These are the activations of a small network on made-up records, seen along a few directions, one row for each record.
After each row come some of the record's fields: J, K, T, W, L.
A field that a record lacks is left out.
The largest differences between rows may come from other fields.
In the rows, 500 means zero.
Random noise pushes rows far along 4 fixed directions. That doesn't count. These rows show it; they differ only by the noise:
| 433 | 573 | 438 | 640 | 568 | 578 | 369 | 520 | 481 | 509 | 607 | 560 | 471 | 645 | 460 | 566 | 594 | 426 | 257 | 428 | 399 | 521 | 418 | 476 | 381 | 595 |
| 533 | 400 | 454 | 650 | 520 | 578 | 545 | 345 | 480 | 481 | 469 | 507 | 625 | 573 | 419 | 622 | 606 | 665 | 326 | 426 | 271 | 475 | 411 | 428 | 557 | 383 |
| 521 | 394 | 460 | 636 | 470 | 596 | 591 | 430 | 476 | 499 | 405 | 543 | 648 | 534 | 395 | 574 | 562 | 542 | 465 | 383 | 351 | 574 | 505 | 393 | 587 | 370 |
| 417 | 589 | 499 | 556 | 461 | 553 | 535 | 453 | 468 | 535 | 508 | 516 | 533 | 546 | 452 | 541 | 545 | 381 | 505 | 349 | 364 | 543 | 586 | 592 | 378 | 543 |
| 394 | 553 | 428 | 580 | 499 | 481 | 466 | 390 | 488 | 487 | 698 | 485 | 422 | 593 | 469 | 531 | 618 | 449 | 267 | 429 | 317 | 437 | 522 | 582 | 410 | 612 |
| 410 | 718 | 564 | 511 | 525 | 513 | 496 | 242 | 459 | 538 | 585 | 408 | 506 | 589 | 530 | 649 | 594 | 583 | 383 | 374 | 165 | 332 | 477 | 831 | 189 | 600 |

| 398 | 545 | 425 | 390 | 303 | 495 | 499 | 517 | 539 | 409 | 609 | 575 | 405 | 504 | 478 | 450 | 440 | 132 | 568 | 386 | 410 | 388 | 708 | 613 | 295 | 704 | -> J=j1 T=t1 W=w1 L=l2
| 533 | 574 | 611 | 373 | 352 | 570 | 589 | 367 | 449 | 497 | 274 | 494 | 646 | 410 | 501 | 583 | 399 | 457 | 873 | 347 | 305 | 440 | 637 | 718 | 284 | 387 | -> J=j1 T=t1 W=w2 L=l2
| 469 | 496 | 363 | 565 | 631 | 526 | 252 | 688 | 569 | 437 | 720 | 570 | 351 | 618 | 533 | 458 | 538 | 427 | 150 | 625 | 624 | 449 | 335 | 309 | 451 | 667 | -> J=j1 T=t1 W=w2 L=l2
| 399 | 365 | 377 | 322 | 281 | 322 | 710 | 517 | 612 | 403 | 704 | 452 | 354 | 358 | 502 | 291 | 440 | 250 | 608 | 552 | 627 | 417 | 826 | 492 | 651 | 631 | -> J=j1 T=t3 W=w2 L=l2
| 422 | 692 | 599 | 493 | 526 | 627 | 666 | 680 | 541 | 648 | 294 | 505 | 629 | 470 | 465 | 461 | 436 | 302 | 772 | 333 | 687 | 761 | 621 | 522 | 444 | 527 | -> J=j1 T=t3 W=w2 L=l2
| 429 | 662 | 543 | 451 | 445 | 496 | 388 | 625 | 418 | 564 | 503 | 547 | 420 | 461 | 492 | 441 | 463 | 215 | 742 | 393 | 523 | 630 | 642 | 632 | 325 | 541 | -> J=j1 T=t1 W=w2 L=l2
| 454 | 473 | 446 | 548 | 557 | 497 | 423 | 648 | 527 | 500 | 586 | 532 | 428 | 516 | 504 | 402 | 520 | 389 | 391 | 559 | 674 | 593 | 502 | 375 | 602 | 580 | -> J=j2 T=t1 W=w2 L=l1
| 389 | 597 | 501 | 404 | 453 | 326 | 476 | 399 | 482 | 469 | 754 | 409 | 282 | 472 | 572 | 417 | 535 | 411 | 437 | 549 | 457 | 368 | 636 | 752 | 416 | 675 | -> J=j2 K=k2 T=t1 W=w1 L=l2
| 630 | 314 | 442 | 493 | 441 | 493 | 402 | 507 | 459 | 406 | 445 | 577 | 501 | 471 | 473 | 512 | 460 | 586 | 531 | 580 | 470 | 457 | 435 | 335 | 607 | 345 | -> J=j2 K=k1 T=t1 W=w2 L=l2
| 666 | 424 | 520 | 637 | 688 | 740 | 283 | 846 | 501 | 526 | 207 | 669 | 666 | 565 | 467 | 564 | 432 | 546 | 521 | 573 | 738 | 721 | 202 | 130 | 582 | 339 | -> J=j1 T=t1 W=w2 L=l2
| 585 | 430 | 504 | 476 | 459 | 473 | 465 | 504 | 461 | 458 | 461 | 552 | 505 | 467 | 516 | 519 | 448 | 555 | 579 | 531 | 469 | 458 | 467 | 437 | 502 | 427 | -> J=j2 K=k4 T=t1 W=w2 L=l2
| 519 | 381 | 423 | 480 | 473 | 520 | 630 | 594 | 605 | 466 | 492 | 515 | 550 | 465 | 513 | 449 | 436 | 480 | 483 | 552 | 660 | 496 | 553 | 313 | 615 | 502 | -> J=j1 T=t3 W=w1 L=l2
| 576 | 465 | 545 | 440 | 446 | 432 | 430 | 454 | 428 | 452 | 462 | 481 | 483 | 451 | 506 | 548 | 462 | 581 | 650 | 550 | 417 | 412 | 478 | 590 | 460 | 403 | -> J=j2 K=k1 T=t1 W=w1 L=l2
| 473 | 493 | 473 | 494 | 537 | 530 | 592 | 473 | 581 | 515 | 520 | 454 | 546 | 517 | 537 | 506 | 499 | 561 | 391 | 519 | 551 | 440 | 501 | 463 | 481 | 538 | -> J=j1 T=t3 W=w1 L=l2
| 533 | 435 | 506 | 476 | 417 | 439 | 443 | 650 | 395 | 504 | 440 | 567 | 444 | 411 | 448 | 396 | 445 | 363 | 768 | 502 | 606 | 688 | 614 | 414 | 621 | 389 | -> J=j2 K=k1 T=t1 W=w2 L=l2
| 434 | 455 | 378 | 600 | 530 | 412 | 410 | 379 | 504 | 432 | 796 | 484 | 337 | 590 | 464 | 471 | 661 | 510 | 147 | 530 | 356 | 414 | 459 | 483 | 589 | 599 | -> J=j2 T=t1 W=w2 L=l2
| 525 | 466 | 452 | 504 | 589 | 420 | 426 | 502 | 513 | 492 | 629 | 442 | 413 | 509 | 569 | 500 | 539 | 696 | 323 | 666 | 568 | 413 | 373 | 439 | 576 | 496 | -> J=j2 K=k1 T=t3 W=w2 L=l1
| 495 | 492 | 616 | 443 | 427 | 345 | 685 | 278 | 397 | 561 | 449 | 333 | 543 | 360 | 481 | 494 | 537 | 671 | 748 | 455 | 329 | 496 | 647 | 753 | 563 | 346 | -> J=j2 K=k1 T=t1 W=w1 L=l1
| 493 | 642 | 601 | 380 | 407 | 505 | 500 | 390 | 462 | 490 | 435 | 479 | 517 | 478 | 541 | 577 | 442 | 466 | 674 | 422 | 320 | 359 | 552 | 764 | 244 | 554 | -> J=j2 T=t1 W=w1 L=l2
| 556 | 461 | 506 | 474 | 385 | 617 | 626 | 404 | 560 | 443 | 345 | 563 | 664 | 518 | 488 | 610 | 430 | 489 | 559 | 409 | 378 | 372 | 506 | 507 | 420 | 505 | -> J=j2 T=t3 W=w1 L=l1
| 488 | 656 | 641 | 429 | 551 | 434 | 556 | 507 | 439 | 607 | 416 | 400 | 514 | 430 | 557 | 488 | 463 | 607 | 716 | 495 | 545 | 557 | 526 | 665 | 419 | 469 | -> J=j2 K=k1 T=t1 W=w1 L=l2
| 353 | 564 | 394 | 471 | 509 | 352 | 502 | 377 | 594 | 468 | 886 | 403 | 279 | 568 | 558 | 453 | 609 | 488 | 138 | 577 | 465 | 285 | 524 | 615 | 447 | 759 | -> J=j2 T=t3 W=w2 L=l2
| 699 | 382 | 559 | 567 | 571 | 654 | 417 | 398 | 446 | 479 | 228 | 539 | 726 | 512 | 498 | 695 | 492 | 831 | 520 | 522 | 338 | 441 | 245 | 403 | 512 | 215 | -> J=j2 T=t1 W=w2 L=l1
| 387 | 647 | 567 | 407 | 500 | 304 | 642 | 257 | 470 | 558 | 683 | 287 | 402 | 453 | 590 | 469 | 555 | 621 | 507 | 492 | 380 | 389 | 641 | 819 | 426 | 593 | -> J=j2 K=k1 T=t3 W=w1 L=l1
| 578 | 399 | 473 | 549 | 531 | 539 | 395 | 612 | 482 | 462 | 438 | 571 | 518 | 523 | 477 | 512 | 484 | 539 | 470 | 567 | 576 | 542 | 387 | 323 | 610 | 434 | -> J=j2 K=k1 T=t1 W=w1 L=l1
| 664 | 359 | 468 | 540 | 472 | 674 | 405 | 502 | 525 | 387 | 308 | 640 | 656 | 576 | 467 | 658 | 434 | 592 | 435 | 514 | 388 | 368 | 299 | 335 | 447 | 416 | -> J=j2 T=t1 W=w1 L=l2
| 497 | 644 | 565 | 404 | 430 | 517 | 507 | 458 | 496 | 498 | 447 | 505 | 522 | 518 | 544 | 572 | 414 | 460 | 619 | 435 | 411 | 388 | 529 | 672 | 240 | 598 | -> J=j2 K=k1 T=t3 W=w1 L=l2
| 362 | 665 | 509 | 547 | 514 | 470 | 520 | 319 | 448 | 568 | 645 | 419 | 449 | 563 | 507 | 554 | 609 | 462 | 387 | 373 | 302 | 476 | 581 | 750 | 330 | 585 | -> J=j2 T=t3 W=w2 L=l1
| 493 | 513 | 526 | 438 | 491 | 466 | 617 | 374 | 560 | 508 | 520 | 421 | 537 | 475 | 540 | 512 | 486 | 600 | 473 | 506 | 469 | 400 | 517 | 587 | 449 | 528 | -> J=j2 T=t3 W=w1 L=l1
| 566 | 696 | 673 | 424 | 584 | 649 | 392 | 532 | 471 | 580 | 251 | 507 | 630 | 491 | 576 | 626 | 413 | 548 | 727 | 452 | 501 | 504 | 374 | 653 | 243 | 428 | -> J=j1 T=t1 W=w2 L=l1
| 481 | 662 | 600 | 267 | 495 | 347 | 527 | 405 | 523 | 535 | 572 | 341 | 375 | 399 | 649 | 469 | 439 | 621 | 629 | 615 | 545 | 335 | 526 | 771 | 370 | 573 | -> J=j2 K=k1 T=t3 W=w2 L=l1
| 486 | 656 | 549 | 604 | 662 | 627 | 375 | 589 | 479 | 582 | 431 | 551 | 545 | 614 | 545 | 570 | 511 | 511 | 367 | 472 | 564 | 575 | 345 | 500 | 361 | 575 | -> J=j2 K=k2 T=t1 W=w1 L=l1
| 461 | 415 | 404 | 430 | 353 | 365 | 535 | 543 | 512 | 431 | 659 | 520 | 352 | 452 | 478 | 380 | 474 | 341 | 531 | 518 | 557 | 495 | 669 | 453 | 590 | 564 | -> J=j2 K=k1 T=t3 W=w2 L=l2
| 491 | 787 | 697 | 428 | 550 | 610 | 484 | 337 | 459 | 597 | 319 | 430 | 614 | 531 | 553 | 681 | 493 | 601 | 649 | 372 | 277 | 401 | 413 | 854 | 141 | 502 | -> J=j1 T=t1 W=w2 L=l2

Which values does each new row have?
| 474 | 489 | 444 | 512 | 498 | 479 | 378 | 433 | 488 | 444 | 640 | 502 | 422 | 538 | 495 | 515 | 564 | 473 | 367 | 499 | 355 | 403 | 472 | 538 | 436 | 547 | -> J=j1 T=t1 W=w2 L=l2
| 500 | 306 | 360 | 487 | 414 | 431 | 501 | 311 | 529 | 378 | 661 | 480 | 427 | 489 | 487 | 486 | 581 | 564 | 288 | 559 | 329 | 306 | 525 | 468 | 613 | 483 | -> J=j1 T=t1 W=w2 L=l1
| 532 | 363 | 398 | 441 | 472 | 437 | 499 | 428 | 585 | 414 | 625 | 469 | 426 | 478 | 517 | 477 | 508 | 558 | 372 | 611 | 512 | 364 | 477 | 428 | 596 | 482 | -> J=j1 T=t3 W=w2 L=l2
| 567 | 487 | 509 | 542 | 501 | 554 | 473 | 381 | 514 | 451 | 478 | 526 | 567 | 574 | 489 | 644 | 529 | 641 | 354 | 487 | 297 | 343 | 349 | 537 | 390 | 506 | -> J=j2 T=t3 W=w1 L=l2
| 485 | 428 | 477 | 526 | 449 | 540 | 576 | 542 | 479 | 497 | 427 | 526 | 565 | 463 | 446 | 456 | 481 | 407 | 611 | 428 | 516 | 608 | 622 | 421 | 567 | 413 | -> J=j1 T=t1 W=w1 L=l2
| 464 | 501 | 460 | 517 | 512 | 530 | 466 | 633 | 527 | 499 | 535 | 546 | 461 | 522 | 450 | 434 | 503 | 346 | 490 | 473 | 596 | 603 | 519 | 396 | 540 | 538 | -> J=j1 T=t1 W=w2 L=l2
| 495 | 567 | 537 | 452 | 569 | 550 | 623 | 335 | 602 | 522 | 472 | 400 | 600 | 524 | 564 | 572 | 514 | 678 | 387 | 483 | 411 | 336 | 419 | 583 | 415 | 551 | -> J=j1 T=t1 W=w1 L=l1
| 531 | 388 | 450 | 545 | 494 | 541 | 473 | 639 | 511 | 471 | 469 | 571 | 518 | 483 | 457 | 441 | 486 | 421 | 517 | 516 | 606 | 602 | 514 | 306 | 646 | 452 | -> J=j1 T=t1 W=w2 L=l2
| 463 | 452 | 471 | 379 | 379 | 314 | 445 | 581 | 464 | 450 | 666 | 495 | 287 | 400 | 490 | 339 | 466 | 316 | 647 | 569 | 601 | 524 | 667 | 535 | 563 | 535 | -> J=j2 K=k1 T=t1 W=w2 L=l2
| 482 | 453 | 447 | 548 | 522 | 416 | 374 | 571 | 464 | 464 | 654 | 518 | 363 | 531 | 479 | 449 | 560 | 476 | 371 | 578 | 535 | 509 | 463 | 434 | 591 | 551 | -> J=j2 K=k1 T=t1 W=w1 L=l2
| 615 | 561 | 583 | 646 | 693 | 695 | 312 | 557 | 443 | 536 | 284 | 584 | 644 | 606 | 485 | 649 | 520 | 669 | 444 | 515 | 469 | 573 | 208 | 426 | 432 | 384 | -> J=j2 T=t1 W=w2 L=l2
| 448 | 592 | 590 | 446 | 470 | 420 | 644 | 443 | 472 | 568 | 490 | 427 | 477 | 419 | 513 | 443 | 493 | 474 | 663 | 453 | 519 | 555 | 632 | 665 | 504 | 506 | -> J=j2 K=k2 T=t1 W=w1 L=l2
| 505 | 296 | 415 | 414 | 395 | 405 | 682 | 361 | 579 | 415 | 575 | 419 | 488 | 398 | 481 | 415 | 516 | 577 | 474 | 558 | 482 | 394 | 611 | 434 | 720 | 425 | -> J=j1 T=t1 W=w2 L=l1
| 470 | 482 | 551 | 494 | 487 | 533 | 711 | 348 | 521 | 553 | 389 | 407 | 636 | 454 | 478 | 518 | 531 | 590 | 560 | 412 | 423 | 513 | 584 | 573 | 563 | 416 | -> J=j1 T=t1 W=w1 L=l1
| 478 | 511 | 500 | 478 | 492 | 298 | 374 | 460 | 404 | 498 | 694 | 434 | 302 | 459 | 506 | 447 | 567 | 533 | 508 | 574 | 444 | 482 | 520 | 619 | 524 | 481 | -> J=j2 K=k1 T=t1 W=w2 L=l2
| 572 | 517 | 505 | 606 | 682 | 612 | 414 | 477 | 553 | 510 | 458 | 498 | 597 | 645 | 550 | 648 | 520 | 746 | 211 | 584 | 498 | 403 | 220 | 422 | 429 | 529 | -> J=j2 T=t3 W=w1 L=l2
| 535 | 312 | 446 | 356 | 318 | 349 | 718 | 349 | 565 | 381 | 564 | 444 | 455 | 355 | 524 | 410 | 455 | 556 | 555 | 589 | 464 | 307 | 661 | 524 | 670 | 489 | -> J=j2 K=k2 T=t1 W=w1 L=l2
